A small network was shown many inputs. Here are its activations along a few directions, one row for each input.
Each table varies a few parts of the input and shows all the possible inputs, shuffled.
Descriptions start from the smaller parts, as in this example, which fits no table here: one of 5 places around a ring, together with either a single point or (one of 2 separate values, together with one of 4 places along a line) or one of 11 places along a line.
Shared parts are said once, and a part with two or three values counts as separate values.

Other details of the inputs shift rows strongly along three fixed directions, in all tables alike. That doesn't count.

Rows:
row 1: [ 27 -19  20  20   3   2  10 -27   9 -67 -16]
row 2: [ 20   0 -25  -2  29  11  37 -25  34  55  33]
row 3: [-30  29   1  15 -49 -36   0  56 -18   0  -9]
row 4: [-48  15   3  21 -28 -33  -8  31 -30 -15 -15]
row 5: [ -4 -20 -21  35   8 -38  25  -4   3  41  -5]
row 6: [ 40   2  24  12   9  -3  -3  -2  23 -60 -29]
row 7: [-28   0  18 -79  -5  30 -35   8 -25  24  31]
row 8: [  6 -20  -9  37  -7 -24  31  14  23  46  -7]
row 9: [ -6 -16   5  19 -15 -23  49   4  32  35  16]
row 10: [-35  10  16   6 -44 -15  38  48 -28   1 -13]
row 11: [-14  16   8 -70  18  44 -14  20 -33  22  29]
row 12: [-29  -1 -21  25 -32 -18  12  21 -37  -5 -34]
row 13: [ -9  34 -22 -29   1  44 -56  10 -31  24  29]
row 14: [-22   6  11 -77   6  41 -22  13 -27  20  35]
row 15: [ 34 -12 -37   1  43 -16   0 -47  53  13  45]
row 16: [ 31 -23  25  21  10  11  -5 -13   8 -51 -39]
row 17: [-10  26  15 -65  20  40 -22  24 -32  26  27]
row 18: [-21   0  -5  10 -43 -23  19  47 -33  12 -32]
row 19: [ 34 -24 -10   3  61   9  -2 -29  55  42  23]
row 20: [ 42   9  21 -10  15  29 -40 -11   3 -43  -8]
row 21: [-36  23   7  15 -33 -17  36  30 -23 -12 -23]
row 22: [-13   1  -9 -43  11  36 -31  -7 -35  12  37]
row 23: [ 21 -19   3  35  17  12  -1 -26   7 -55 -46]
row 24: [-49  -6  25  -4 -66 -26  17  37 -19   5 -12]
row 25: [ 23  26  -2 -14  15  29 -31  -3   0 -37 -14]
row 26: [  4   0 -23  -9   3  23 -19 -27 -11 -44   8]
row 27: [-48   3  -8  36 -36  -9  -3  27 -25 -11 -23]
row 28: [  2 -13  13  17 -19 -39  34  -2  28  47   4]
row 29: [ 33 -22 -27   5  47  -6   4 -52  45  19  44]
row 30: [ 26  14 -24  25  12 -13 -14  -5  36  70  53]
row 31: [  4 -11  18   3  -4   3  32 -22  16 -64 -28]
row 32: [  9   7  23 -37  -4  15 -16 -18 -10 -22 -17]
row 33: [ 24 -18  29  26   6  14 -14  -9  13 -54 -29]
row 34: [-21   9   2 -40  12  46 -60  15 -38  18  18]
row 35: [ 19  10  27   7   2 -11  16 -21  13 -46 -41]
row 36: [ 33  -1  -6 -23   1  12 -24 -14  10 -54   6]
row 37: [ 23  -1 -57  16  21 -12   4 -43  46  30  49]
row 38: [-39   0  -9  23 -55 -29  14  33 -26 -13   0]
row 39: [ -5  28  -2 -54  15  33 -50  24 -27  16  19]
row 40: [-38  31 -17  34 -38 -33  -6  27 -18 -17  -6]
row 41: [-40  -6   8   6 -20 -27  12  36 -28  -5 -36]
row 42: [ 37 -13  -7  15  17  -2  19 -19   6 -50 -55]
row 43: [ -7  36  -7 -40  11  23 -63  14 -29  12  32]
row 44: [ 11 -18 -18  42  -9 -26  26   4   8  45  -4]
row 45: [ 35 -18  55 -23  29 -13   3 -42  26 -71 -40]
row 46: [-12  -2  11  15   4 -47  37   0  23  43   4]
row 47: [-13   2  -2 -43  14  42 -50  12 -43  21   8]
row 48: [ 33   3  40   4   9   4  23  -1  15 -52 -27]
row 49: [ 27 -17 -35  14  35  11  12 -20  37  59  13]
row 50: [-13  -8 -24  43  -1 -17  24   6  27  36  -2]
row 51: [-21 -18 -20  49 -11 -12  38 -27   3  30  17]
row 52: [ 33  -4  28 -19  16  37 -30   3   8 -31 -18]
row 53: [ 30  18 -38  15  31  -9  -2 -17  48  46  40]
row 54: [ -7  -7  19 -38 -12  23 -11 -18  -1 -32  -6]
row 55: [-44 -10  12  32 -48  -9  25  21 -38  -3  -7]
row 56: [-15   8 -27 -31  -2  47 -29 -12 -35  21  39]
row 57: [ 49   7  30   2  41 -14 -12 -30  40 -93 -30]
row 58: [  1 -18 -20  23  10 -40  35   5  10  43 -11]
row 59: [ 21   2   2  -3   7 -11  17  -6  34  87  32]
row 60: [-52 -13  14  22 -26 -19  25   9 -41 -14  -7]
Each input here is: one of 3 separate values, together with either one of 4 places along a line or one of 6 places around a ring or (one of 2 separate values, together with one of 5 places along a line).
Q: Changing only the choice among 3 separate values turns row 37 into row 15. The same change can be made to row 35. Which row results?
A: row 46
Q: Changing only the choice among 3 separate values turns row 45 into row 32. The same change can be made to row 34. Which row results?
A: row 27
Q: Change only the choice among 2 separate values in row 57. List by row number the other rows that result.
A: row 43
Q: Change only the place on the line of 4 in row 22. List by row number the other rows that result.
A: row 15, row 29, row 60
Q: Change only the choice among 3 separate values in row 18. List by row number the other rows that result.
A: row 42, row 58

Rows:
row 61: [ -2 -11  -1 -17 -10   4   1  10  -1  53  21]
row 62: [ -7   5 -20  26  -4 -30   7   8   6  14  -9]
row 63: [-23  -8 -20  29 -14 -30  20  -3   0   4  -5]
row 64: [  7  -8   9  16   5  -2   5 -20  10 -56  -9]
row 65: [-25   3   3  22 -23 -19   8  14 -11 -31 -10]
row 66: [  9  -5 -19   7   9  -1   5 -26  23   3  19]
row 67: [-25  -1 -10  10 -32  -5   3   9 -21 -13 -12]
row 68: [-32   0  25   8 -33 -28  17  18 -11 -17 -15]
row 69: [ 19   9  45 -20   7  15   0 -12  -3 -92 -40]
row 70: [-15  18 -16 -22 -21  22 -29  23 -38  18   7]
row 71: [-14   9  24 -64 -15  30 -36  25 -35 -12   6]
row 72: [  4 -14 -18  15  22  -1   6 -21  16  18  19]
row 73: [-16  16 -20  -8  -4  10 -19  18 -10  45  38]
row 74: [ 24  -4  -2  -7  41   8  14 -26  29  34  14]
row 75: [-19  11  -9 -26   2  27 -35  17 -37   9  14]
row 76: [ 30   0  -3 -13  13  28 -21 -21  -4 -28  -4]
row 77: [ -5   4  28   8 -10 -14  16  -3   7 -30 -19]
row 78: [-15  -1 -12  40  -4 -35  14  14  11  13 -10]
row 79: [  0  -2   2  23 -10  -1  -1   9  -4 -20 -14]
row 80: [-21  17 -29 -18 -15   8 -17  13 -18  45  37]
row 81: [-20 -10 -14  46 -21 -27  26  12   4  16  -1]
row 82: [-14   5 -16  30 -17 -33  17   5   9   5   0]
row 83: [-23  20   4 -31 -23  29 -10  30 -39  31   7]
row 84: [-19  -1 -12 -15 -22   1  11  29 -11  70  24]
row 85: [-24  -2  11  10 -11 -26  33  21 -14 -19 -28]
row 86: [ -8 -10   3  21 -13   1   5  -3 -10 -33 -14]
row 87: [ 27 -12  -9   9  20   1  31 -13  33  41  15]
row 88: [ 14 -16   3  -3  28  -4   4 -23  24  43  21]
row 89: [  6   5   4  18  -6   0 -10  13  -2 -19 -17]
row 90: [ 35  -8  -1  -6  36   5  23 -26  43  14  18]
row 91: [ 14  -7 -15  23  27  -6   2 -15  22  20  13]
row 92: [ 27   1  -4 -25  32  28 -31 -28  -4 -33  -4]
row 93: [ 24  11   3 -11  19  19 -30  -4  13 -19   7]
row 94: [ -3  -6  22  -4 -12 -20  25  10   8 -30 -18]
row 95: [ 12   5 -10  27   0 -27   8  -8  26 -13  -6]
row 96: [ 30   8  -6 -25  28  28 -35 -22  -6 -24  -1]
row 97: [ 24 -16  20 -32  29  15 -14 -17  10 -13  -6]
row 98: [ 29 -24  -1   6  36 -15  28 -26  45  22   5]
row 99: [-30   2  22  14 -19 -25  19  13 -16 -14 -29]
row 100: [ 31  -8  25 -26  14  32 -19 -19   1  -6   3]
row 101: [-13  15  14 -33 -15  31 -20  17 -31  25   5]
row 102: [  6  11  -3  -2 -13   7 -20  12 -14 -21 -22]
Q: What is each input in this table made of?
A: one of 3 separate values, together with either one of 6 places around a ring or (one of 2 separate values, together with one of 4 places along a line)
Q: Changing only the choice among 3 separate values turns row 67 into row 63. The same change can be made to row 84. Which row results?
A: row 98
Q: Change only the choice among 3 separate values in row 99. List by row number the other rows that result.
A: row 77, row 101
Q: Change only the place on the ring of 6 in row 94. List by row number the other rows that result.
A: row 68, row 69, row 71, row 77, row 90
